A small network was shown many inputs. Here are its activations along a few directions, one row for each input.
Each table varies a few parts of the input and shows all the possible inputs, shuffled.
A made-up example of a description, with smaller parts first: ring(8) and (point or line(9) or (values(2) and line(6))).
Shared parts are said once, and a part with two or three values counts as separate values.
In the rows, 128 means zero.

Other details of the inputs shift rows strongly along two fixed directions, in all tables alike. That doesn't count.

A family of inputs:
x1: [176  92 143  59  82 143  67 139 126 170  45 126]
x2: [ 90 136 140 164 162 102 159 116 116 111 169  99]
x3: [156 137  98 140 162 128 134 149 145  80 133 140]
x4: [ 83 134 175 108  74 162 128 138 140 203 113 118]
x5: [182 121  80 113 162 121 110 131 147  75 114 148]
x6: [ 81 141 186  97  74 166 131 144 129 210 125 103]
x7: [195  60  95  93 135 117  78 135 125 119  58 168]
x8: [149  98 102 163 191  91 143 116 118  95 156 178]
x9: [110 134 136 141 100 115 122 122 136 137 116 114]
x10: [174 106 124 134 136  98 123 125 110 107  95 154]
x11: [216  72  94 102 127  95  85 133 123  92  31 177]
x12: [182  71  56 165 213  59 112 108 108  30 131 179]
x13: [ 72 139 144 165 149 109 153 107 128 119 165 112]
x14: [ 83 155 148 182 136 103 161 112 116 124 182 105]
x15: [184  74  86 159 216  68 141 114 110  45 101 178]
x16: [140 106 100 164 155  90 132 125 105  85 147 140]
x17: [172 120 103  59  72 159  86 165 157 135  69 133]
x18: [ 51 209 155 181 171 134 207 112 153 116 232 104]
x19: [ 55 203 147 187 167 139 210 121 155 125 236 101]
x20: [ 71 148 173 112  61 157 104 120 149 205 122  81]
x21: [158 110 144  86  75 130  89 134 135 154  50 148]
x22: [ 49 163 181 181 166 117 195 101 130 146 195 121]
x23: [ 84 147 162 124  60 151 107 130 130 198 150  93]
x24: [ 98 145 140 167 180 121 174 109  99 140 200 135]
x25: [197  91  43 140 214 103 125 145 127  13 124 184]
x26: [124 120  97 173 203  87 146 101  91  77 183 134]
x27: [ 17 158 156 198 164 122 192 110 127 140 234 105]
x28: [183 128 112  64  75 168  61 150 163 139  52 123]
x29: [166 107 111 125 166 102 131 119  91  93 103 159]
x30: [142 108  97 139 147 106 123 127  97 100 126 127]
x31: [ 60 213 190 126  79 187 141 135 173 200 175  76]
x32: [178 107 125  70  79 172  92 118 123 150  65 130]
x33: [ 98 159 194 107  52 152 122 129 130 203 110 109]
x34: [ 96 151 145 171 171 117 186 114  99 134 183 129]
x35: [151  82 108  91  91 134  66 137 135 146  71 126]
x36: [185  60  84  87 128 113  62 142 114 106  74 135]
x37: [ 92 181 135 166 170 132 174 121 150  93 188 120]
x38: [148  93 118 132 179 108 130 127 110 114 142 148]
x39: [ 41 188 192 122  57 161 139 120 122 208 154  64]
x40: [ 87 154 168 124  63 144 107 122 131 191 142  91]
x41: [206  96  48 145 208  99 127 142 132  16 112 172]
x42: [175  82  72 163 196  60 119 115  93  27 129 168]
x43: [103 124 108 191 195  74 162 103 115  63 181 148]
x44: [107 153 184 111  65 152 114 124 131 207 124 112]
x45: [ 36 174 186 143  57 159 143 131 129 208 183  84]
x46: [176  59  48 157 199  68 115 128 104  30 122 189]
x47: [ 55 179 204 135  57 161 155 129 151 228 147 100]
x48: [ 78 146 177  99  67 148 110 131 132 182 115  76]
x49: [109 178 134 166 163 131 168 132 152 100 172 115]
x50: [180  92 126  90  86 133  78 141 119 157  75 151]
x51: [165 104 149  77  87 134  93 141 126 158  48 119]
x52: [177 122 100  81  97 164  76 154 158 129  80 132]
x53: [ 34 167 168 187 173 115 182 100 121 144 241  85]
x54: [127 149  94 171 203 103 187 130 141  63 197 140]
x55: [ 99 182 133 173 167 131 179 124 153  98 183 112]
x56: [214  95  64  77 127 136  74 152 149  90  69 155]
x57: [121 108 108 179 200  89 170 119 112  84 175 181]
x58: [170 138 121  81  92 152  83 154 156 116  64 128]
x59: [ 45 199 144 180 168 146 207 126 151 127 245 111]
x60: [158 100 106 159 190  85 136 108 118  86 138 177]
x61: [165 138 111  85 105 144 100 140 159 127 102 125]
x62: [186  69  74  87 114 119  70 145  94  99  62 147]
x63: [104 167 125 162 172 141 156 134 150 112 200 125]
x64: [146 105 123  91  50 137  73 144 140 159  56 120]
x65: [164 107 102 146 199  96 140 108  89  89 141 162]
x66: [170  98 123  68  79 151  86 149 105 163  53 144]
x67: [189  84 104  59  73 175  90 139 114 136  47 148]
x68: [138 163 127 112 105 147 130 138 161 128 110 108]
x69: [170  92 127  89  80 135  87 149 114 150  68 156]
x70: [ 80 154 162 105  57 167 106 130 123 214 138  78]
x71: [182 110 131  64  57 174  98 126 125 151  35 122]
x72: [185 109 133  69  72 141  84 138 110 160  27 129]
x73: [ 30 162 190 117  63 168 136 137 134 214 167  66]
x74: [ 74 133 133 178 158 109 164 115 127 121 177 111]
x75: [112 112 116 196 225  82 189 109 113  78 182 159]
x76: [176 105 119  81  97 157 111 119 115 117  64 140]
x77: [141 101 112 111  93 127  82 132 135 146 100 133]
x78: [123 126  98 185 204  79 166 105  89  64 174 129]
x79: [102 144 154 170 144 113 170 122 113 139 175 135]
x80: [ 93 189 165  98  74 164 139 138 168 168 137  92]
x81: [142 100 119 151 189  97 138 108 120 100 136 159]
x82: [168 134  89 135 171 104 148 134 146  64 131 140]
x83: [105 172 151  90  69 177 121 147 170 189 143  96]
x84: [170 104 118  80  89 175 103 123 121 152  87 133]
x85: [141 104 127 103  82 127  86 131 137 140  57 110]
x86: [115 126 159 123 141 119 142 123 117 136 128 126]
x87: [ 60 199 178 117  69 193 142 154 168 194 163  89]
x88: [ 77 144 172 107  63 154 117 140 135 195 124  72]
x89: [172  83 112 117 161 105 121 137 109 102  95 149]
x90: [130 123 105 177 202 121 198 100 101  71 185 149]
Description of these inputs: ring(6) and (point or line(4) or (values(2) and ring(5))).
Question: The inputs of x38 and x86 match in every part but the ring(6) part. If x8 is changed in the same way as x38 into x86, which row does it become?
Answer: x21
Question: The inputs of x28 and x25 match in every part but the ring(6) part. If x1 is changed in the same way as x28 into x25, which row does it become?
Answer: x6
Question: Start at x3 and move only the line(4) part, one step at a time. The first step leads to x41. Which rows follow, in order?
Answer: x19, x54
Question: Which other rows does x45 become when the values(2) part takes its other values? List them by row number.
Answer: x69
Question: Which other rows does x46 become when the ring(5) part takes its other values? List them by row number.
Answer: x27, x45, x62, x73
Question: Start at x80 and move only the line(4) part, one step at a time. The first step leads to x18. Which rows follow, in order?
Answer: x37, x58
Question: Which other rows does x20 become when the values(2) part takes its other values? List them by row number.
Answer: x81

A family of inputs:
x91: [177 134 125  81 100 158 106 148 142 144  81 140]
x92: [ 84 170 146 122  94 164 128 136 147 158 151  78]
x93: [178 133 128  83  98 161 108 139 145 138  79 140]
x94: [104 118 128 193 221  95 204 104  92  90 203 160]
x95: [ 80 170 145 131  83 155 123 142 159 160 156 100]
x96: [137  95 121 106  78 122  73 139 120 148  82 132]
x97: [153 121 112  95  93 139  81 151 165 134  82 120]
x98: [ 30 164 184 154 116 136 158 112 125 188 201  82]
x99: [147 109 143 104  86 112  95 129 123 141  55 124]
x100: [159 139 127  95  88 134  99 144 155 120  62 118]
x101: [102 176 161 116 100 176 155 127 153 170 143 114]
x102: [201  48  50 139 180  64  94 121  86  39  95 170]
x103: [159 100 138  92  95 142 106 124 114 159  69 145]
x104: [207  74  43 116 199  90  94 139 128  23 102 165]
x105: [129  91 101 175 197  71 136 116 114  81 156 151]
x106: [ 56 176 199 156 120 146 183 111 115 203 193 109]
x107: [103 151  92 194 202  96 179 114 126  59 220 127]
x108: [114 127 134 195 222  92 198  93  93  91 204 161]
x109: [168 124 122  80  97 165 114 151 145 137  78 139]
x110: [ 73 141 162 132  93 142 124 121 114 178 145  84]
Question: The inputs of x91 and x106 match in every part but one. If x92 is changed in the same way as x91 into x106, which row does it become?
Answer: x110
Question: What is each input in this table made of?
Answer: values(2) and (point or line(4) or ring(5))
Question: Which other rows does x102 become when the ring(5) part takes its other values? List them by row number.
Answer: x96, x98, x105, x110

A family of inputs:
x111: [115 125 159  96  99 141 116 119 119 156  98  99]
x112: [166  93  92 152 168  93 131 112  89  72 110 147]
x113: [126 134 157 124  86 137 123 131 135 173 100 134]
x114: [ 63 145 136 184 162 104 172 111 109 123 228 128]
x115: [184  58  57 149 182  79 100 131  97  59 117 172]
x116: [117 138 161  89  45 151 105 122 114 177  86 102]
x117: [225  79  74  57 104 144  86 168 134  91  33 150]
x118: [172  99 105 141 165  86 133 120 112  80 117 183]
x119: [ 74 160 199 119  97 148 149 125 150 197 140 109]
x120: [122 136 171 103  71 152 109 138 146 201  79 118]
x121: [ 79 175 128 167 182 141 179  98 139 124 222 131]
x122: [ 81 187 140 167 186 136 196 132 121 117 218 122]
x123: [173 101  72 151 197 123 160 118 130  53 152 163]
x124: [113 133 163  99  65 158 105 127 121 189  79  87]
x125: [186 124  89 153 206 104 126 123 119  57 161 152]
x126: [ 54 138 146 175 183 108 172 114 121 128 225 115]
x127: [104 119 150  99  63 156  87 145 135 200 102  98]
x128: [218 100  68  76  95 100  53 154 167  79  24 127]
x129: [ 57 189 166 133  77 173 130 143 173 155 141  94]
Question: What is each input in this table made of?
Answer: values(2) or ring(5) or (values(3) and line(4))
Question: What sort of input is x115?
Answer: values(3) and line(4)
Question: Which other rows does x115 become when the values(3) part takes its other values? List them by row number.
Answer: x112, x113
